These are the activations of a small neural network, seen along a few directions. Each row is one input.
Each table varies a few parts of the input and shows all the possible inputs, shuffled.
A made-up example of a description, with smaller parts first: one of 6 places along a line, together with either a single point or one of 11 places around a ring or (one of 2 separate values, together with one of 8 places around a ring).
Shared parts are said once, and a part with two or three values counts as separate values.

Other details of the inputs vary at random and push rows far along two fixed directions, the same in every table; ignore that.

Rows:
row 1: [  4.5  16.1  10.5 -10.8   6.8   0.6  -3.1   2.7 -19.5   6.5  15.7]
row 2: [ -0.9  11.4   4.8  -1.1   0.1   7.2  -1.1  10.6 -25.4   7.7   9.5]
row 3: [  0.0  15.3 -12.3  -7.6  -4.1 -14.2 -12.1   6.1 -11.8   9.3 -12.5]
row 4: [ 0.4 13.1  2.3 -3.8 -4.5  6.1  3.2  6.6 -9.8 25.9 -4.3]
row 5: [ -5.8   9.5  -6.8   0.6   7.7   2.1  -0.9   1.3 -24.0  15.9   3.7]
row 6: [-13.3 -45.5  16.9  24.7   9.6  14.4  10.8 -14.5  58.4 -63.0  -7.8]
row 7: [ 12.2  10.1  -3.6  -7.0  -5.0  -4.8 -14.2  12.1 -22.7  -2.2  -0.9]
row 8: [-11.0 -16.9   6.0 -21.3   8.3  22.3 -23.5  10.2 -13.0  27.0   0.0]
row 9: [-12.8  16.4  -2.8  -1.0  -0.3  -2.2  -0.3   1.7 -15.4  19.4  -3.1]
row 10: [ -0.5  28.1 -10.5   1.9  13.3   9.5 -16.5   0.9  -6.8   3.8  -7.6]
row 11: [ -2.6  23.1  14.6 -12.3  -1.0  -3.7  -2.5   3.2 -10.9  10.1   9.0]
row 12: [ 20.4   5.0 -10.8  -9.1  -1.6  -1.2  -9.7   8.2 -15.4  12.0  -7.8]
row 13: [-26.0 -53.9  15.8  10.6  10.9  -7.7  28.6 -28.1  59.0 -42.6  -1.8]
row 14: [  0.4   8.7 -16.8  -0.6  -1.3  -2.8 -10.7   1.0 -18.5  12.5   8.0]
row 15: [  6.8  11.9  -6.8  -3.4 -12.7   0.2  -7.1   7.1  -4.2  23.4   0.1]
row 16: [  5.2  16.8   0.7  -7.6 -11.9  -9.8 -13.6  14.1 -13.7   1.9  -7.1]
row 17: [ 13.0  24.5  -4.6  -0.1   9.0  17.3 -13.7   5.1  -1.4  10.7  -9.2]
row 18: [ -6.6  15.5 -12.6  -1.4  -8.4  -7.7 -10.1   2.9  -9.6  16.6   1.6]
row 19: [ -0.6  14.4  -2.0 -10.0  14.8  -4.2  -2.0  -5.4 -17.5  14.3  10.3]
row 20: [ 35.2  26.9  -1.0  36.6  -8.8 -23.6  73.1 -27.3  20.3 -19.0   3.0]
row 21: [ 43.5  13.9 -19.5  48.9 -16.3 -18.6  63.3 -20.5  10.8 -23.8   7.4]
row 22: [-19.3 -59.3  -1.5  -6.0  10.3  -0.1 -12.7  -6.3  28.9 -31.0 -11.2]
row 23: [-39.2 -47.5  24.8 -12.9   1.6  16.6 -15.9   7.2  24.9 -13.5  -2.0]
row 24: [-17.6 -39.3   7.7 -31.2   1.0  10.3 -39.7  13.6  17.9   9.3 -18.1]
row 25: [ 42.4  19.8  -4.9  38.5  -1.2 -19.2  72.0 -28.5  11.3 -22.6   9.3]
row 26: [-33.3 -48.3  16.6 -13.7  -7.0  11.2 -29.6   6.9  28.5 -13.7   2.0]
row 27: [  5.6  10.2  -3.9  -0.8  -9.2   1.7 -12.1   9.0 -20.5   5.0  13.4]
Description of these inputs: one of 3 separate values, together with either a single point or (one of 2 separate values, together with one of 4 places along a line).
Changing only the choice among 3 separate values turns row 12 into row 7. The same change can be made to row 8. Which row results?
Answer: row 2
Which other rows agree with row 18 in the choice among 3 separate values? List them by row number.
Answer: row 3, row 5, row 9, row 10, row 13, row 14, row 19, row 22

Rows:
row 28: [  7.7 -11.0  -8.5  -1.7  -5.2  -3.2  -4.2   2.0   3.5  -7.3  -0.9]
row 29: [-3.9 -7.8  5.0 -2.8  1.9 -6.7  4.2 -8.5  2.0  1.0  8.1]
row 30: [  4.2   0.3   0.5   0.9  -2.6   1.6  -7.1   0.1  10.1  -9.6 -10.8]
row 31: [ 2.0 -7.9  2.8  4.6 -6.0  0.1 -0.4  7.4  5.5 -2.7  0.4]
row 32: [ 10.2  28.3  -7.0   8.7   2.8  -1.7  -1.9   4.2 -20.8   8.9  -3.1]
row 33: [-3.9 -4.4 -7.4 -1.1 -1.1 -5.7 -1.9  2.2  3.5 -9.7 -9.7]
row 34: [ -1.9 -11.4  -2.6  -0.1  -1.8  -1.8   7.8  -8.0   7.7  13.0  -4.3]
row 35: [-4.7  2.7  8.5  2.8  0.7  9.1  1.0 -3.7  8.0 -4.8 -0.2]
row 36: [  1.0  -6.2  -1.0  -0.4 -12.0  -6.8  -4.4   0.2   6.8  -4.8  -7.4]
row 37: [-5.0 -5.5 -4.3 -1.7  4.4  0.1  8.8 -4.4 11.7  9.7 -6.0]
row 38: [  7.9  -6.2  -7.4  -0.5   0.0   1.3  -6.5  -0.4   5.5 -10.1  -3.4]
row 39: [ -0.4 -11.2   6.5  -3.3   3.0  -2.0   8.4  -0.1  -3.0  -2.0   4.7]
row 40: [ 14.9  22.0  -2.9  -3.6  -0.1  -6.8   7.1   2.0 -21.0  15.1  12.3]
row 41: [  7.0  -8.2  -1.6  -1.7 -10.4  -2.2  -2.8   6.1   6.4  -6.7  -5.6]
row 42: [  5.4  -7.6  -5.2   0.4  -0.5   1.4  -3.8   2.1   0.9 -11.1  -8.7]
row 43: [-0.1 -2.2 -2.0  7.4  6.9  2.9 -6.0 -2.8  6.4 -6.1 -0.2]
row 44: [-7.9 -3.8  7.0  1.5 -8.7  0.8  3.7 -3.6  4.7  0.0  3.2]
row 45: [-3.2 -2.7  8.6 -0.6 10.8  1.8  4.1 -6.1  0.8 -4.8 -0.6]
row 46: [  5.2 -12.4  -6.3  -0.8  -5.7  -3.0  -1.5   4.5  -1.0  -8.4  -6.2]
row 47: [ 4.2 -8.6 -2.1 -0.3  5.1  7.3  7.0 -4.5  9.2  8.3 -5.0]
row 48: [  4.9  -2.5  -6.4   1.0   2.5   0.6  -8.5  -4.0   7.3 -10.2  -6.2]
row 49: [ 12.0  32.5  -2.4   7.8  -1.9  -0.8  -3.2   5.8 -13.4  10.5  -2.5]
row 50: [-8.8 -4.1 -3.0  5.2  3.2 -3.4  0.5  3.4  2.6 -5.6 -3.7]
row 51: [-6.3 -2.7 -5.2  4.4  3.7 -3.6 -2.2  0.9  7.1 -4.6  1.6]
row 52: [-0.2 -6.4  7.6 -2.1  8.3  2.5  6.1 -2.5 -1.0 -4.7  2.2]
row 53: [-7.1 -6.7  0.1  1.6 -3.5 -0.2  2.4 -7.7  1.9 -0.6  7.8]
row 54: [-9.5 -3.2  5.4 -3.6  7.6 -4.7  8.0 -2.4  1.5 -3.3  1.2]
row 55: [  9.3  26.6  -4.5   2.8  -0.7   4.3   5.8   2.8 -23.8   9.7   4.3]
row 56: [ 0.4 -7.3 -0.8  6.7  3.9  3.7 -1.3  3.3  0.0 -7.0 -2.7]
row 57: [ 1.6 -2.2 12.3 -3.0  3.6  3.4  4.8 -0.9  6.4 -3.1  2.8]
row 58: [-9.7 -8.0  2.3  2.4 -4.0 -0.1  5.1 -5.2 -2.7 -1.6  2.6]
row 59: [-10.9   2.1   5.3  -0.1  -2.4   2.7   4.8   0.0   8.8  -3.2   1.5]
row 60: [  9.5  23.1 -10.7   6.5  -6.1 -10.2  -1.8   1.9 -19.6  14.7   5.6]
row 61: [  0.2 -12.1  -1.9   5.5  -1.4  -0.7   1.0   5.7  -1.9  -4.3  -0.2]
row 62: [ 1.2 -4.9 -1.1  1.2  7.6  6.5  5.0 -8.1 11.0  8.2 -7.7]
row 63: [-1.9 -5.8  6.4  0.2 -7.0  5.4  5.3  2.3  4.3 -2.0  5.0]
row 64: [-0.9 -3.9  0.6  1.4  3.4  8.9  1.6 -4.2  3.4 -5.3  7.2]
row 65: [  2.7 -10.7  -4.1   4.7  -0.9  -0.9  -1.7   3.3   2.6  -3.3   5.1]
row 66: [-3.9 -0.2  1.6  2.9  5.9  8.1 -0.4 -7.8  5.2 -5.4  4.4]
row 67: [ -3.7 -10.0   1.7   1.1  -2.4   4.5   6.6   0.7  -3.1  -3.6   4.4]
row 68: [ -5.8 -10.0  -1.3   6.9  -3.0  -5.4  -0.5  -0.2  -1.5  -2.3  -2.0]
row 69: [-2.1 -0.2 -2.7 -2.0 -5.8 -4.9 -3.3  3.8 10.8 -8.0 -9.1]
row 70: [ 14.2  24.8   4.0  -3.7  -5.2  -5.8   8.5   6.1 -18.2  15.7   7.7]
row 71: [  2.4  -3.8  -4.2   1.9   2.0   0.7  -5.8  -1.6   2.7 -11.2 -11.4]
row 72: [-6.5 -1.5  3.8  3.8  5.4  8.3  2.3 -5.3  0.6 -6.4 -0.8]
row 73: [-1.4  1.5 13.3 -1.5  6.1  2.7  2.8 -4.5  8.2 -3.2  0.0]
row 74: [-4.6 -5.0 11.9 -2.9 -3.3 -5.7  5.5 -4.4  4.8  1.6  3.4]
row 75: [ -0.8 -10.3  -5.7   0.5  -7.4  -7.7  -3.0  -1.4  -0.6  -6.4  -8.0]
row 76: [ 1.7 -9.0 -7.9 -0.3 -6.9 -7.8 -5.7 -3.9  3.9 -5.4 -2.8]
row 77: [-41.2 -17.8  14.0 -58.3   5.4  25.3 -89.7  33.0 -22.8  51.8  -2.7]
row 78: [-1.4 -3.0 -9.6 -2.0 -0.6 -5.9 -4.6 -0.3  8.0 -8.6 -4.4]
row 79: [-12.7  -2.1   0.6   0.8   2.2   1.8   6.2  -1.6   1.4  -4.9   0.9]
row 80: [ 20.0  28.4  -7.8   0.0  -8.7  -2.4  -3.7   8.3 -14.3   6.5  -5.7]
row 81: [  2.6  31.1  -8.9   0.5  -0.9  -3.0   4.9   0.4 -16.7  12.2   8.6]
row 82: [  5.1  32.8   2.9  -4.0  -0.7  -8.5   8.1   3.8 -13.7  14.4   4.2]
row 83: [ 2.9 -5.9 -3.0  5.9  4.4  3.6 -4.0  0.8  4.6 -6.0  2.6]
row 84: [-6.4 -9.2  7.2 -2.0  1.4 -6.6  6.9 -6.0 -2.5  0.0  2.8]
row 85: [ 2.2 -3.1  3.9  5.8 -0.8  4.6 -2.7  5.0  7.4 -5.4 -2.1]
row 86: [ 12.0  30.4  -0.8  -1.0   7.7  -3.0   2.8  -4.1 -17.3  12.3   7.1]
row 87: [ 11.6  23.1  -7.8   0.7  -5.5  -0.3   5.4   2.8 -21.2  13.5  12.0]
row 88: [-7.0  0.1  1.7  4.3 -1.5 -2.6 -0.8  5.0 10.0 -4.0 -3.1]
row 89: [ 2.3 -5.0  5.4 -2.9  8.8  2.4  3.4 -5.0  3.6 -3.7  7.4]
row 90: [-7.0 -1.9  3.2 -4.4  8.1 -4.8  5.3 -4.9  6.1 -2.2  6.4]
row 91: [-1.7 -1.0  7.5  1.4 -1.8  9.9  3.0 -0.1  6.2 -4.7  2.5]
row 92: [  4.0 -13.4  -3.2  -1.5  -0.2   2.8   9.3  -2.1   7.2  11.0  -2.5]
What do these inputs look like to the network?
Answer: one of 5 places around a ring, together with either a single point or (one of 3 separate values, together with one of 4 places along a line)
Changing only the place on the ring of 5 turns row 65 into row 43. The same change can be made to row 39. Which row results?
Answer: row 45
Changing only the place on the ring of 5 turns row 57 into row 70. The same change can be made to row 38. Which row results?
Answer: row 28
Change only the choice among 3 separate values in row 43. List by row number the other rows that result.
Answer: row 32, row 49
Which other rows agree with row 76 in the place on the ring of 5? List them by row number.
Answer: row 29, row 34, row 36, row 44, row 53, row 58, row 60, row 68, row 74, row 75, row 77, row 84
Change only the choice among 3 separate values in row 54. List by row number the other rows that result.
Answer: row 82, row 90
Change only the place on the ring of 5 in row 47. List by row number the other rows that result.
Answer: row 34, row 37, row 62, row 92
Start at row 78 and move only the place on the line of 4, one step at a time. The first step leads to row 51. Which rows follow, in order?
Answer: row 81, row 90
Change only the place on the line of 4 in row 86. List by row number the other rows that result.
Answer: row 43, row 48, row 66
